A small network was shown many inputs. Here are its activations along a few directions, one row for each input.
Each table varies a few parts of the input and shows all the possible inputs, shuffled.
Descriptions start from the smaller parts, as in this example, which fits no table here: one of 5 places around a ring, together with either a single point or one of 11 places around a ring or (one of 2 separate values, together with one of 6 places along a line).
Shared parts are said once, and a part with two or three values counts as separate values.

Other details of the inputs shift rows strongly along three fixed directions, in all tables alike. That doesn't count.

A family of inputs:
R1: [ 25   7  42  87 -17  13  -5  14   0 -29  43  19 -12]
R2: [ 24  36  22  92  -9  12 -26 -20 -20 -16  58  11 -21]
R3: [ 15 -48 -59  -7  60  -2 -64  47  21 -67 -14 -34  16]
R4: [ 32  33  51  57 -13   2  -2  -6 -18  22  45  20 -32]
R5: [ 19 -60   4   2  11  28   1  51  83 -69  42 -29   3]
R6: [ -5 -78  41 -11  13  17  58  41  70 -29  -6  -9  28]
R7: [  5  16  51  -3 -26  -3  46  -4  -8  35   2  34 -16]
R8: [ 27  18  50  68  -9  22  11  -9  -4  12  57  16 -31]
R9: [ 27  55 -47  29   5 -24 -72 -44 -30 -20  56  -1 -18]
R10: [-24 -17  26 -16 -33  25  40   7   0  35 -45  11  -1]
R11: [-37  27 -15 -60 -17 -32  35 -26 -23  56 -54  17  32]
R12: [-13  23  42 -18 -42  13  37 -28 -36  47 -40  43 -12]
R13: [ -2 -41 -66 -30  58  -9 -54  15   5 -49 -17 -40  18]
R14: [  4 -41 -18 -25  41 -16  -2  47  42 -28 -12 -28  19]
R15: [-16  60 -61 -33  14 -57 -32 -23 -52  23 -31 -11  -4]
R16: [-48  15 -57 -75  11 -48   5 -32 -26  37 -44 -16  32]
R17: [ -1  41 -49  -3  15   0 -52 -32 -53  24  -2 -24 -22]
R18: [-30 -47  43 -54 -61  59  75   2  48  14 -38  20  22]
Description of these inputs: one of 3 separate values, together with either a single point or one of 5 places along a line.
List by row number the other rows that have the choice among 3 separate values in common with R13.
> R3, R10, R12, R17, R18
A walk changes only the place on the line of 5. It starts at R6 and steps to R14. List the rest of the walk in order.
> R7, R4, R8

A family of inputs:
R19: [26  9 35 31 -6 -3  5  6  0 -8 31 23 -2]
R20: [ 11  -4  25  19 -30  23   9  -7  10 -13  18  24   0]
R21: [ 10  27 -19  15  10  -3 -42 -26 -25 -11  37   7 -11]
R22: [-13 -28  12  -4 -32  27  36  18  24  -6 -24   3  12]
R23: [-21  13 -24 -50 -18 -15  12 -26 -17  26 -34   5   6]
R24: [-22  24 -27 -71  -2  -5  -1 -26 -25  49 -26  -3 -12]
R25: [  8   7  32  23 -24   8  16   3  21  -4  29  14   1]
R26: [-16   1 -20 -25  -3  -9  -2   7  -9  15 -38   4   5]
R27: [  7  47 -17 -24   9 -17 -25 -34 -30  41  14  -2 -29]
R28: [ 24  -5  16  25   9   0 -17  -7  -8  -7  27  14   3]
R29: [  8   2  33  35 -18   4  24   7   3  -7  14  10  -8]
R30: [-26 -24  16 -22 -15   6  47  -2   6  24 -40  -4  13]
R31: [ 19  -6  34  27  -8  19   8  27  17  -8  20  -3 -26]
R32: [ -3 -27 -14   7   8  12  13  29  35 -21  -3 -28  10]
R33: [ -7 -27 -42   0  27  -5 -29  22  13 -28  -1 -41   5]
R34: [ 29  -6  23  48  15  17 -27   1   1 -46  43  18  -7]
R35: [-17 -24   6 -10   0  14  24  19  10   4 -27   9  10]
R36: [ 13  20   4  33  14  -9 -15  -5 -14   8  16  12 -12]
R37: [ 10  38 -17  -3   1 -21 -39 -30 -37  15   8  26 -11]
R38: [ -5   0  38   0 -25   1  51  13   0  27 -17  18   9]
R39: [  0 -39  25   7  -7  16  27   4  28 -16   4   2   9]
R40: [ 13 -10 -47  -2  45 -30 -45  30  20 -57  15 -43  -2]
R41: [-22 -13 -38 -45  10 -13  -6  -3   6   8 -15 -27  14]
R42: [ -1 -21  30   3  -8   8  24  -9  11  -1   1  10   5]
R43: [ 21  38 -18  18  12 -29 -38 -18 -25 -11  39  -2 -16]
R44: [ -6  38   7  -1  -4 -15  11 -30 -34  41  -9  11  -5]
R45: [-11 -27  17 -15 -33  24  31  11  36  -8 -17   9  18]
R46: [ 25 -26  19  12  -3  29 -14  24  28 -35  16   3 -18]
R47: [-18 -31  20 -19 -13   9  46  11   7  27 -38   3  21]
R48: [ -7  10  16  -2 -24  18  15 -23   0  17   8  23   5]
R49: [14 -5 34 25 -2  6 18  1 15  2 20 28 -1]
R50: [ 12 -10  17  43  -1  21  -1   1  -2 -26  18  11  -8]
R51: [ -1 -27 -19 -24  18   3   0  19  12 -18 -13  -6  18]
R52: [-13  -5 -45 -36  13  -1 -17   0   6 -10  -6 -21  11]
R53: [ -7  26 -28 -36  18 -37 -20  -2 -13  12 -12 -15   5]
R54: [ 12 -25  -5   2  14   2 -21  23  21 -42  -4  -4   9]
R55: [ 19  17  19  22 -16  18 -19  -7 -18   6  12  15 -34]
R56: [ -8  46 -24 -24  -3 -20 -15 -54 -50  34   3  15  -9]
R57: [ -4  17  33  14 -20  -6  31  -5 -10  16  -4  13  -7]
R58: [-19   8  -8 -38 -16 -10  27   1  11  20 -10  -8  11]
R59: [  2 -15  -9  -6  12  21 -13  19   6  -9  -3 -16 -19]
R60: [ 23  -2  11  62   1  28 -28   6   5 -37  42   6 -10]
R61: [  0 -15 -52   4  37 -11 -31  28  19 -35   4 -46   2]
R62: [ 16 -18  18  24  10   6  11   6  26 -29  17   0   1]
R63: [  4 -37 -14   5  23  13  -4  37  15 -33 -13 -14  14]
R64: [  5  18  38  10 -15  -7  18  -9  -5   8  15  22  -3]
R65: [-15 -23   5 -10   2  14  21  16   7  -7 -28  -3  13]
R66: [-30 -21   5 -34  -5   0  34   4   2  25 -44 -12  19]
R67: [  5 -16 -42   0  49 -17 -33  33  15 -33 -10 -43   8]
R68: [ 16  10   5  21  15  -9 -33 -20 -18  -8  29   6  -5]
R69: [ -2 -16 -47 -14  27  -9 -43  10  20 -24  10 -38  11]
R70: [  5 -23  34  28   1  26  15  17  10 -19  -3  14   5]
R71: [  5  15  14  26 -16   4   8   6   1   0  19   1  -6]
R72: [  7  45 -15  15  12 -23 -20 -32 -38  20   8  -1 -17]
R73: [ -3   1  32   0 -22   6  46 -20   7  19   2  19   3]
R74: [ -1  46   7   0  -2 -24  -7 -15 -36  32  -3   7  -7]
R75: [-22 -14  14 -29 -23  11  50   1  36  23 -19  -1  20]
R76: [  7  -2  41  33  -6  10   7  -8 -12  11   6  18   0]
R77: [-24   2 -32 -28   1  -6  13   5  14  22 -27 -27  13]
R78: [-25  27 -20 -56   4 -28  15 -29 -18  46 -30  -4  10]
R79: [  8   3  16  26 -14   8   0  -5 -12 -13  -4  14  -9]
R80: [ 11   3  21  43  -9   5   3  17   8 -20  29   1  -9]
R81: [-13 -14  -5 -12 -18   6  20   4   3  -2 -33  -1   4]
R82: [ -5  -7  37  13 -16   2  37  22  13  11  -7  18   1]
R83: [ -7 -12 -48 -19  25 -15 -36  23  -2 -32 -27 -32   7]
R84: [  6 -21  23   7   2  -1  18  32  33 -18   8   8   6]
R85: [ 25   2  22  35  -3   7 -25  -4  -4 -34  27  22  -7]
R86: [ -1 -27   2  -6  -8   9  15  26   8  -9 -31   3  13]
R87: [ 14  -3  27  49 -15  34   5  -2   0 -16  30  19  -8]
R88: [ -7 -10 -34 -47   6 -14  -7   9  -1   1 -34  -7  18]
R89: [ -4 -24   2   3  11  -4  11  42  25 -29 -12 -24  10]
R90: [  1   7  22  -2 -25   3  17 -22  -9   5  -8  28  -3]
R91: [-26 -18  -3 -46  -3   3  31   4  11  20 -34  13  18]
R92: [-18 -19 -11 -18   0  -1  35  10  17   5 -29 -18  10]
R93: [-21 -32  15 -11 -16  12  42   4  13  11 -27  -6  12]
R94: [ 13   9   1  34  17  -7 -33  -7 -22   3  19   9 -11]
R95: [ 11  49 -33  25  11 -25 -54  -9 -25   0  31 -14 -17]
R96: [-12  26   6   0 -24   2   8 -37 -31  47   2  11  -5]
R97: [ 13  25   6  -6   1  -1 -26 -31 -26  29  24   7 -28]
R98: [  4  -5 -62   3  23  -8 -61  22   9 -42  -2 -38   1]
R99: [ 11   1  29  43  -5  19   3  -9 -13 -16  16  20 -11]
R100: [-17  19  17 -33 -13  -2  23 -31 -22  41 -21  26   8]
R101: [-13 -11 -30 -39  27 -21 -18  -1   1   6 -21 -23  15]
R102: [ 12  41  -6  14   8 -19 -13 -24 -40  33   6  11  -8]
R103: [ -3  47   0  -4 -13 -16 -17 -34 -52  37 -18  24  -8]
R104: [-10 -10 -29 -39  29 -20  -3  11  18  -1 -23 -26  16]
R105: [-18 -13  -4 -33 -25   6  23  -1  12   4 -22   5  12]
R106: [ 20  24 -13  19  18  -3 -53 -16 -32  11  29 -11 -38]
R107: [ 11  10  27  22 -16  13  19 -17   9   6  30  16  -2]
R108: [  8   6 -25 -15  25 -20 -15   0  -2   2   2 -10   8]
R109: [  7 -18  26  21  -8  16  25   7  31 -16  23   6   4]
R110: [ -4  53 -21 -16  -5 -33 -20 -30 -33  27  19   2 -11]
R111: [-25 -20  -2 -44  -4   5  34  -2  11   5 -33   0  15]
R112: [ -1   5  14   2 -17   8   9 -25  -4  19  16  11   3]
R113: [-13  48 -26  -8  -8 -17 -27 -45 -44  51   0  -1  -7]
R114: [  9 -28 -41  -3  47 -16 -49  24  19 -37  11 -27   6]
R115: [  9 -11 -36 -29  30 -12 -31  36  27 -25   6 -42 -14]
R116: [ 22  -5  12  61   5  25 -24   7  -2 -40  43   8 -13]
R117: [ -8 -14  25  12 -35  23  30   6   7  -1 -12  17   2]
R118: [  2 -14 -14  -9  19   7  -6  26  20  -3  -5 -31 -18]
What is each input in this table made of?
> one of 2 separate values, together with one of 5 places along a line, together with either a single point or one of 9 places along a line
The inputs of R55 and R46 match in every part but the choice among 2 separate values. If R89 is changed in the same way as R55 into R46, which row does it become?
> R64
The inputs of R90 and R79 match in every part but the choice among 2 separate values. If R105 is changed in the same way as R90 into R79, which row does it become?
> R117
The inputs of R60 and R48 match in every part but the choice among 2 separate values. If R38 is changed in the same way as R60 into R48, which row does it become?
> R19
List by row number the other rows that have the choice among 2 separate values and the place on the line of 5 in common with R104.
> R27, R49, R62, R73, R75, R78, R107, R108, R109
Change only the place on the line of 5 in R37. List by row number the other rows that result.
> R49, R84, R91, R114
Change only the choice among 2 separate values in R52. List by row number the other rows that result.
> R87
Change only the choice among 2 separate values in R53. List by row number the other rows that result.
> R74
Change only the place on the line of 5 in R71. List by row number the other rows that result.
> R22, R32, R87, R96
List by row number the other rows that have the choice among 2 separate values and the place on the line of 5 in common with R93.
> R30, R33, R47, R66, R76, R94, R96, R106, R113
Change only the place on the line of 9 in R39. List by row number the other rows that result.
> R28, R41, R42, R68, R69, R101, R112, R114
